A small network was shown many inputs. Here are its activations along a few directions, one row for each input.
In each table, some parts of the input vary, and every possible input appears once, in random order.
A made-up example of a description, with smaller parts first: one of 6 places along a line, together with either a single point or (one of 2 separate values, together with one of 5 places around a ring) or one of 11 places along a line.
Shared parts are said once, and a part with two or three values counts as separate values.
(in the rows, 128 means zero)

Table:
x1: [ 73 124 199 184 117 218 179  79 143  71  45 127  77  55  77  74 165  68
 137 139]
x2: [211 126  72  52 122  39  95 188 134 188 214 142 180 176 190 174  93 193
 101 130]
x3: [ 49  64 125 166  77 155 100 204  70  66 195  11  84 146 153 102 105 114
 184 152]
x4: [135 186 129  86 143  26  92 191 162 190 236 143 163 180 184 117  67 154
 191 150]
x5: [133  15  99 140  64 148 111 169  37  53 166  16  91 133 174 148 131 164
 109 159]
x6: [104  87 177 155 109 238 162  90  90  63  17 120  95  89  84 144 189 114
  77 141]
x7: [234 168  76  70 160  81 102  98 114 181 120 185 181 169 134 214 134 179
  88 112]
x8: [161  57 133 135  78 199 130 117  37  62  76  58  78 139 112 199 159 145
  74 146]
x9: [ 22  78 145 199  75 146 136 136 117  78 118  65  89 107  91  26 136  66
 168 123]
x10: [ 90 218 126 133 183  48 111 123 205 198 175 186 163 139 123  74  86 111
 209 110]
x11: [146 223 146 125 221 117 175  75 244 191 110 251 155  84 115  94 123  90
 135  92]
x12: [179 191 110  90 185 121 142  66 184 195  65 232 182 118  97 171 148 138
  62  81]
Changing only one part turns x6 into x12. The same change can be made to x9. Which row results?
> x10
Describe the family of inputs behind these rows.
> one of 2 separate values, together with one of 6 places around a ring

Table:
x13: [141 142 147 116 146 138 159 111 184 147  89 181 135  86 120 118 135 118
 125 122]
x14: [194 136 104  84 121 113 111 149 109 137 156 132 148 152 152 172 124 161
  89 125]
x15: [166 147 114  93 138  90  95 139  97 147 145 118 154 175 159 186 110 158
 122 120]
x16: [105 143 138 139 143 111 144 121 194 156 111 170 136  95 105  93 124 110
 142 113]
x17: [135 159 142 116 147 141 140  86 155 151  79 177 150 104 114 156 145 122
 103 122]
x18: [ 96  75 132 158  72 184 146 140 115  83 133  75  76  94  94  81 134 113
 115 139]
x19: [173 106  97  93 109 101 125 167 136 138 172 152 136 140 147 150 118 158
 103 130]
x20: [154  87 121 136 127 199 137  91 100  80  44 113 127  80 127 182 186 132
  74 128]
x21: [ 90 199 145 136 171 112 125  78 146 160 103 160 145 138 104 119 123 121
 157 117]
x22: [128 131 105 121 129  71 104 162 136 154 196 127 132 167 147 121  88 136
 156 122]
x23: [ 79  79 146 161  84 162 136 142  84  73 124  68  86 131 126  94 132  97
 154 141]
x24: [ 87 173 148 151 167 102 132 102 180 154 121 161 133 117 116  84 114 103
 165 115]
x25: [142 164 110 114 147  78  98 137 104 151 182 118 151 179 160 145 110 147
 143 136]
x26: [150 114  94 107 129 102 129 186 148 153 199 135 145 143 156 112 111 138
 126 126]
x27: [106  65 139 169  89 163 139 126  91  78 111  86  92 104 111  90 144 111
 144 150]
x28: [124 191 150 125 170 131 125  80 136 144  81 163 151 133 118 153 139 115
 123 109]
x29: [103  64 144 159  87 178 131 159  60  69 130  39  80 136 121 119 140 135
 134 160]
Describe the family of inputs behind these rows.
> either a single point or one of 4 places along a line or (one of 2 separate values, together with one of 6 places around a ring)
A walk changes only the place on the line of 4. It starts at x29 and steps to x23. List the rest of the walk in order.
> x27, x18

Table:
x30: [ 87 145 144 159 138 135 131 105 127 121 114 125 119 128 107  96 131 101
 151 123]
x31: [144  80 118 127  97 132 135 169 119 112 160 100 111 124 142 113 123 133
 125 142]
x32: [134 109 131 130 121 166 144 107 136 110  77 142 127  86 110 134 155 126
 101 122]
x33: [155 113 117 107 117 131 113 143  91 119 132 112 134 150 145 171 133 156
 111 140]
x34: [ 96 126 150 156 120 148 149 119 143 115 120 123 110 101 107  76 132  98
 141 130]
x35: [125 108 141 144 116 162 155 124 145 106 104 133 110  88 114  99 144 103
 123 127]
x36: [118  96 123 142 104 118 129 162 118 117 175  90 107 137 140  96 112 119
 144 139]
x37: [160  82 106 113 103 138 127 157 103 113 142 107 125 128 143 148 135 154
 106 141]
x38: [175 178 101  83 166  51 111 147 166 194 183 181 172 163 161 149  97 158
 141 121]
x39: [107 121 120 141 119 110 111 145 102 122 169  88 119 156 140 114 110 126
 151 134]
x40: [128 139 139 127 137 159 132  92 121 121  72 142 130 116 107 162 150 132
 104 121]
x41: [143 209 129  97 192  75 130  99 209 199 119 219 173 127 130 141 110 131
 128  96]
x42: [ 97 158 151 141 143 151 124  89 121 122  84 132 127 128 107 143 138 113
 124 119]
x43: [123 126 124 126 119 114 101 136  89 119 141  98 129 161 140 149 121 143
 140 138]
Describe the family of inputs behind these rows.
> one of 2 separate values, together with either a single point or one of 6 places around a ring
Changing only the choice among 2 separate values turns x32 into x37. The same change can be made to x40. Which row results?
> x33
Which other rows does x38 become when the choice among 2 separate values takes its other values? List them by row number.
> x41
